Each row below holds a small network's activations on one input, seen along a few directions.
Each table varies a few parts of the input and shows all the possible inputs, shuffled.
A made-up example of a description, with smaller parts first: line(4) and (point or ring(11) or (values(3) and ring(8))).
Shared parts are said once, and a part with two or three values counts as separate values.

Other details of the inputs vary at random and push rows far along two fixed directions, the same in every table; ignore that.

A family of inputs:
r1: [-16   4  20  -2  30 -20 -21  43  43  -1  22   6]
r2: [ 22  16  25  -5   3   9  22   2 -14 -19  10 -20]
r3: [ -3 -12 -17   7 -31  16  -1 -39 -31  12 -16   3]
r4: [-33 -10 -24  -3   5  10 -22   8  25  29 -16  27]
r5: [ 26  14  20  -2   3   6  23   5 -14 -21  10 -19]
r6: [ 27   8  16   2   2   2  30   5  -6 -21   8 -22]
r7: [-36  -3 -24  -8  10  10 -28  14  22  27 -14  31]
r8: [  2 -11 -26   7 -25   9   1 -34 -33   7 -13   3]
r9: [ -2 -11 -19   3 -31  11   1 -38 -29  10 -16   1]
r10: [ -1 -14  -9  12 -28 -13 -18 -44 -28  13  -2   3]
r11: [ 23  13  32   3   1 -20   8  -5  -9 -19  20 -22]
r12: [ -3  -9 -17   4 -27  16  -2 -38 -34  12 -12   3]
r13: [  1 -16 -12  15 -33 -11 -17 -46 -20  17  -3  -1]
r14: [-42 -13 -21   4   5 -13 -48   7  25  27   3  34]
r15: [ 22  10  18  -5   1  -3  30   3 -10 -24   4 -21]
r16: [ 22  11  16  -8   5  -3  27   3 -13 -23   7 -21]
r17: [-37 -20 -17   7  -4 -15 -39   1  18  24   0  31]
r18: [-30  -8 -20  -2   8  15 -30  11  24  29 -16  27]
r19: [-40 -18 -18   4   3 -15 -43   4  19  26   3  34]
r20: [ 26   9  16  -4   2  -2  30   1  -4 -21   7 -24]
r21: [-10   9   8  -9  36  -4   6  47  42  -5   3   6]
r22: [-16  14  19 -16  38   0   3  50  32  -3   6   9]
r23: [-35 -13 -19   6   2 -12 -48   1  26  35  -8  28]
r24: [  2 -10 -27   3 -23   5   2 -36 -31   4 -14   0]
r25: [ 26  14  12  -6   5  -2  25   3 -11 -25   8 -22]
r26: [ 22   9  15  -2   3  -3  30   4 -10 -26   4 -21]
r27: [-16   1  20   0  26 -21 -14  40  41  -1  23   7]
r28: [  5  -6 -27   0 -25   7  -2 -37 -27   6 -12   0]
r29: [-9 12 21 -5 33  2  9 51 30 -9  5  6]
r30: [  9 -10 -26   3 -26   7  -4 -38 -21   8 -14  -3]
r31: [ 23   9  18   1   1   0  30   7 -13 -24   5 -19]
r32: [ 22   6  34   5  -2 -22  13  -3  -9 -19  17 -20]
r33: [ 27  14  15  -3   4   2  24   5 -13 -23   9 -19]
r34: [ 31  10  15   0   3   3  23   5  -7 -22   7 -23]
r35: [  4 -14 -23  12 -30  15   1 -37 -24  13 -13   1]
r36: [ 30  10  20   1   2   7  22   4  -8 -19   8 -22]
r37: [-34  -8 -23   0   9  11 -23  14  13  25 -14  32]
r38: [-12  11  21  -8  34   6   5  48  39  -1   6   6]
r39: [ -9  13  18 -14  37   2  -3  50  42  -1   4   6]
r40: [ 10 -11 -28   5 -25   7  -3 -38 -21   6 -15  -3]
Description of these inputs: ring(5) and (values(2) or ring(6)).
The inputs of r40 and r25 match in every part but the ring(5) part. If r18 is changed in the same way as r40 into r25, which row does it become?
> r2
Which other rows agree with r12 in the ring(5) part? List them by row number.
> r8, r10, r16, r19, r22, r24, r37
Change only the values(2) part in r17. List by row number the other rows that result.
> r32
Change only the ring(5) part in r20. List by row number the other rows that result.
> r15, r16, r28, r30
Change only the values(2) part in r27. List by row number the other rows that result.
> r13
A walk changes only the ring(6) part. It starts at r21 and steps to r20. List the rest of the walk in order.
> r4, r38, r35, r6

A family of inputs:
r41: [ 24  -3   7   1 -16   8  24 -27 -24 -12  -2 -20]
r42: [ 24   0  -2   7 -19   2  17 -24 -22 -17   4 -20]
r43: [ -9  -8 -22   8 -17  14 -13 -22  -9  20 -11   8]
r44: [ 21  14  31  -3  10   5  27  21   3 -18  13 -22]
r45: [-20   2   4  -5  12  -2  -9  21   9   0   4  15]
r46: [ 24  -4   2   0 -19   2  23 -23 -23 -16  -2 -20]
r47: [ 20  -3  11   5 -23 -27   1 -38 -21 -11  25 -26]
r48: [ -8 -14 -31   6 -17   2  -9 -18 -11  13 -13  10]
r49: [-8  7  2 -6 15  7 -7 20 19 11 -2 11]
r50: [-12   6  -6  -8  18  -7  -6  21  16   1  -7   8]
r51: [ 17   9  45  11   2 -30  16   5  -4 -22  24 -19]
r52: [-11   2  -2   1  17   5  -6  19  23   4   0   8]
r53: [ -3 -20  -7  14 -23 -11 -41 -29  -2  19   2   5]
r54: [ 21  19  31  -8  15   0  24  17   4 -24   9 -22]
r55: [-18 -11 -13   4 -16  10 -15 -23 -20  15  -7  16]
r56: [-13   6  -3  -8  13  -2  -7  21  20   0  -5   9]
r57: [-5  5 -8 -6 19 -6 -6 21 18  3 -2 11]
r58: [-7  4 -6 -6 15 -2 -7 21 22  2  0 12]
r59: [ 22   8  11  -1 -18   9  17 -25 -27  -9  -3 -22]
r60: [-9  2 -9  0 19 -6 -6 22 19  0  0  8]
r61: [-18   2   2  -5  18  -6  -9  22   6   0   3  15]
r62: [ -8 -16 -29   1 -13   2  -7 -21 -11  13 -18  10]
r63: [ 26  17  27  -6  16   0  24  17   5 -22  13 -18]
r64: [-10 -14 -28   6 -22   6  -9 -19  -7  12 -12  10]
r65: [-12   0   0  -1  13   5  -2  22  22   6  -1   9]
r66: [-13   0   4  -7  15   8  -2  21  20  11  -6   9]
r67: [-18  -8 -11   3 -18  13 -15 -21 -22  19  -7  15]
Describe the family of inputs behind these rows.
> values(3) or (line(4) and (point or ring(5)))
A walk changes only the ring(5) part. It starts at r63 and steps to r52. List the rest of the walk in order.
> r65, r41, r54

A family of inputs:
r68: [-3 11 11 -1 33 -4 10 41 12 -7  3 13]
r69: [ 30  11  16   2  -2   0  26   0 -34 -30   8 -16]
r70: [ -6  10  29   5  18 -14   1  24  17   0   3   6]
r71: [ -6  20   9  -4  32  -2   1  46  11 -12  12  14]
r72: [ 35   4  27   5  -8 -22  17 -11 -15 -19  11 -27]
r73: [ 30  11  21  -7 -10  19  23  -7 -17 -20  21 -29]
r74: [-26 -18 -19   2 -14  -6 -30 -14   7  18   2  16]
r75: [ 21   8  12  -5  -9   6  32  -3 -26 -32  23 -20]
r76: [-17  -7 -40   4   0  -3 -26   0   1   9  -8  26]
r77: [-5 11 13  2 25 -5 15 38 15 -7 -7 12]
r78: [-27  -2 -22   0  -5  29 -33  -1  -3  31 -10  24]
r79: [-15 -15 -36   5   2  -5 -17  -3   2  15 -17  24]
r80: [-17  -4 -24   2  -2  20 -34  -4   3  29 -18  25]
r81: [ 19   6  31   0 -11  -4  16 -14 -21 -26  31 -24]
r82: [ 35   3  22   4  -6 -21  17 -12 -14 -18  19 -31]
r83: [-16   0  31  -2  13  -9   9  21  27  -5   9   1]
r84: [-26 -12 -22   4 -14  -6 -32 -14   7  19   9  18]
r85: [ -7   3  17 -11  18  12   9  33  34   4   3  -1]
r86: [ 24  -7 -17  12 -31   7   9 -46 -16   4 -18 -20]
r87: [-24  -3 -16   9  -7  -2 -39 -13  -8  25   0  28]
r88: [ 20 -13 -17   5 -33  15   9 -48 -23   8  -3 -17]
r89: [  5 -12 -17  10 -30  14  13 -40 -52   3 -11   2]
r90: [ 16 -11 -12   7 -38  13  15 -46 -16   7 -13 -17]
r91: [ 25   1  10   1  -7  -6  41  -6 -14 -28   9 -28]
r92: [-15  -6 -23   6   1  18 -26  -7   5  35 -19  26]
r93: [ 4  9  3 -4 30  0 -4 29 39  1  4 -3]
r94: [ 35  12  18   3 -10 -19   8 -11 -16 -24  28 -29]
r95: [ 1 14 17 -2 26  8  0 34 25  7 -5  5]
r96: [ 43  10  18   4  -3   0  23 -11  -8 -19   0 -31]
r97: [-23 -10 -14   7  -8  -3 -37 -13  -8  24  -7  26]
r98: [  1   4  21   1  16 -23  -3  24  25  -2   2   1]
r99: [-32 -12 -26   0  -6  14 -19   1 -13  16 -15  30]
r100: [-12   3  11 -14  23   2  11  42  20 -17  13   8]
r101: [  7  12   8  -8  29   2 -13  34  34  -7   3   3]
r102: [-31 -18 -26   2 -13   7  -1  -7   7  16 -19  27]
r103: [  9  16 -16 -37 -10   6   3 -59 -33   2 -26 -15]
r104: [ -8   2   3  -7  27  -7  15  37  27 -11  11   3]
r105: [ -6   4  17 -12  24  13   7  34  32   4   9   2]
r106: [-31 -21 -12   4 -11   0 -21 -19   4  23  -2  21]
r107: [  2 -19   0  10 -39   0   6 -52 -31   4  -1 -10]
r108: [-30 -19 -28   1 -10   7  -4  -5   4  16 -14  25]
r109: [ -1   4   5   0  25 -14  11  36  24 -12  -8   5]
r110: [  4  17   0  -6  29   3 -14  33  39  -6  13  -2]
r111: [  4  10   2  -8  28   2 -11  32  38  -6   6  -3]
r112: [-25 -10 -19   2  -4  25 -23  -5   0  36 -19  23]
r113: [  9 -10 -32   6 -37   6   8 -43 -39  -8   5  -9]
r114: [ -3   7   9 -13  23   8  -3  35  37  -4  11  -3]
r115: [-32 -20 -12   1 -13   2 -29 -15   2  18   0  21]
r116: [ -4  10  27   2  27 -13  -5  27  14   1  12   8]
r117: [-14   7  33   0  26  -5  -2  27  12  -2  12   4]
r118: [-8 10 22 -6 22 15  4 37 21  8 -4  2]
r119: [-12  -9 -26   7  -6   6 -23 -10  20  27 -28  19]
r120: [-10   1   6  -4  19  -8  20  34  30 -11   0   2]
r121: [ 46  10  16   3   0   2  20 -13 -10 -20   5 -28]
r122: [-20 -16 -21   9 -15 -15 -23 -16  10  25 -14  12]
r123: [ 23   1  16  -3  -6   2  41  -6 -22 -27  14 -19]
r124: [  0  -6  -2  13 -36   8 -12 -52 -52   4   5  -5]
r125: [-26 -15 -19  -1 -15  20 -11  -8  18  31 -21  20]
r126: [ 28  12  34   1 -11  17  33  -5 -19 -12  -3 -27]
r127: [ 22 -14  -9  12 -32 -13  -7 -50 -35   5  -2  -8]
r128: [ 26  -8 -19  10 -29   7   6 -46 -19   4 -13 -22]
r129: [-13   9  18  -2  21   2  18  39  13  -8  -5  11]
r130: [ 18 -12 -15   6 -35  13  12 -45 -19   7  -8 -20]
r131: [-26 -17 -37  -2  -7   3 -15  -2   6  10  -6  20]
r132: [-15  17  14  -8  29   7   4  48   7 -12  14  12]
r133: [ 35  13  13  -4  -9  11  20 -10 -10 -22  23 -33]
r134: [ 21  -6 -13  11 -37 -11 -16 -50 -38   0   6  -6]
r135: [ 22   4 -15  11 -31  23  -8 -46 -42   8  -5  -6]
r136: [ 17   8  39   2  -6  -1  13 -10 -31 -24  17 -24]
r137: [ -1   2  14   0  17 -24  -4  25  27   0   9  -6]
r138: [ 29  12  29  -5  -7  21  20  -2 -27 -17   8 -28]
r139: [-30  12 -33 -38   9  -8  -8 -16 -12  10 -28  16]
r140: [-21 -16 -37   8  -5  -6  -9  -4   9  15 -24  16]
r141: [ 31   3   4   5  -2 -13  34  -4 -16 -29   4 -32]
r142: [-5 10 11  0 29 -6 12 40 13 -7 -2 11]
r143: [-36 -13  -6  12 -14   3 -22 -18  -4  26 -17  22]
r144: [-10   0  21  -2  14 -17   3  23  29  -2  14  -4]
r145: [ 34   5  21   1 -10 -20  10 -10 -15 -25  21 -31]
r146: [-10  -2 -33   2   0  11 -39  -7  15  20 -10  22]
r147: [-18  -5 -20   8  -8  16 -20  -7   9  34 -29  25]
r148: [  3   6  19  -5  21 -21 -16  29  22  -8  14   4]
r149: [ -4  13  -7  -5  30 -11  -1  42  25 -17  15   1]
r150: [-29  16 -17 -35  -4 -19 -22 -26 -12  22 -21  13]
r151: [-31 -13 -24   5  -7  11 -10  -2  -9  21 -21  28]
r152: [ 36   5   7   0  -2 -10  23  -2 -24 -36   8 -23]
r153: [ -7   5  17 -16  22  15   0  38  30  -2  11   1]
r154: [-16   7  33   1  20  -6   0  26  13  -2   7   2]
r155: [-18 -16 -41   5   2  -5 -14  -4   6  15 -14  17]
r156: [-24 -20 -18   5 -11  -8 -23 -17   9  24   0  17]
r157: [  0   3   2  -2  28 -14   8  37  22 -12  -3   3]
r158: [ 33   5   2   0  -3 -10  25  -3 -20 -35  11 -30]
r159: [ 28  10  35   9  -5 -13  21 -11 -24 -16  11 -22]
r160: [ 21   1  31   5 -15 -15  29 -15  -7 -20  13 -30]
The inputs of r101 and r152 match in every part but one. If r88 is changed in the same way as r101 into r152, which row does it become?
> r104
The inputs of r105 and r106 match in every part but one. If r80 is changed in the same way as r105 into r106, which row does it become?
> r97
The inputs of r89 and r117 match in every part but one. If r131 is changed in the same way as r89 into r117, which row does it become?
> r74
Describe the family of inputs behind these rows.
> values(3) and (point or (line(5) and ring(6)))
Change only the line(5) part in r121. List by row number the other rows that result.
> r96, r101, r119, r146
A walk changes only the line(5) part. It starts at r134 and steps to r148. List the rest of the walk in order.
> r127, r72, r98

A family of inputs:
r161: [-10  -9 -33  -1 -15   1 -29 -25  -3  20 -11  14]
r162: [-13   6   0 -10  35 -18  -3  43  32  -8   7  11]
r163: [ -7  21   3 -26  39  28  30  50  26  -7 -20   5]
r164: [ 42   0  19   7 -26   4  24 -33 -26 -17  10 -34]
r165: [-10 -14 -47   2 -16  -3 -25 -29  -1  18 -15  12]
r166: [-24  -6 -19   0 -12   2 -25 -18 -13  21  -6  20]
r167: [ 33   9  21  -1 -17   0  16 -30 -41 -20  13 -30]
r168: [-20   8  12  -6  32 -12  -5  44  29  -4   7  16]
r169: [-15  -2   7  -1  28 -10   1  44  39   0   6  11]
r170: [ 32   5  29   6 -21   4  20 -30 -37 -17  11 -31]
r171: [ 45  24  37  -5  23 -16  37  24  10 -41  22 -40]
r172: [-24  -7 -14   5 -13   4 -23 -18 -12  24  -8  22]
r173: [-21 -15  -8   8 -15  13 -23 -19  -4  27  -8  17]
r174: [-23 -14 -31   1 -14  -4 -22 -20 -12  14 -10  21]
r175: [ 41   3  15   6 -25   0  20 -33 -28 -19   7 -34]
r176: [-25   7  27  -3  27   1  -7  42  32   8  11  15]
r177: [-22   3  14  -4  28 -11  -4  44  32  -3   6  14]
r178: [ 42  -1   1   9 -26  -5  24 -36 -27 -20   3 -36]
r179: [-17 -18 -38   8 -16  -5 -18 -24  -9  19 -17  20]
r180: [ 28  24  61  -3  17  -7  35  26  -4 -36  28 -32]
r181: [-18 -22 -37  10 -20  -4 -17 -23  -7  20 -17  18]
r182: [ -8  11  10  -9  31  -7 -13  39  39   3   5   9]
r183: [ -5  19   2 -14  37  36  21  57  24  -7 -11   9]
r184: [ 42  -3   4  10 -28  -1  28 -36 -24 -18   7 -36]
r185: [-24 -21 -22  10 -20   4 -16 -19  -6  20 -10  20]
r186: [-19  -8 -14   3 -11   7 -27 -20  -9  25 -10  18]
Describe the family of inputs behind these rows.
> values(2) or (line(4) and ring(6))
Change only the ring(6) part in r184. List by row number the other rows that result.
> r164, r169, r173, r176, r185
Which other rows belong to the same alternative as r183? List them by row number.
> r163
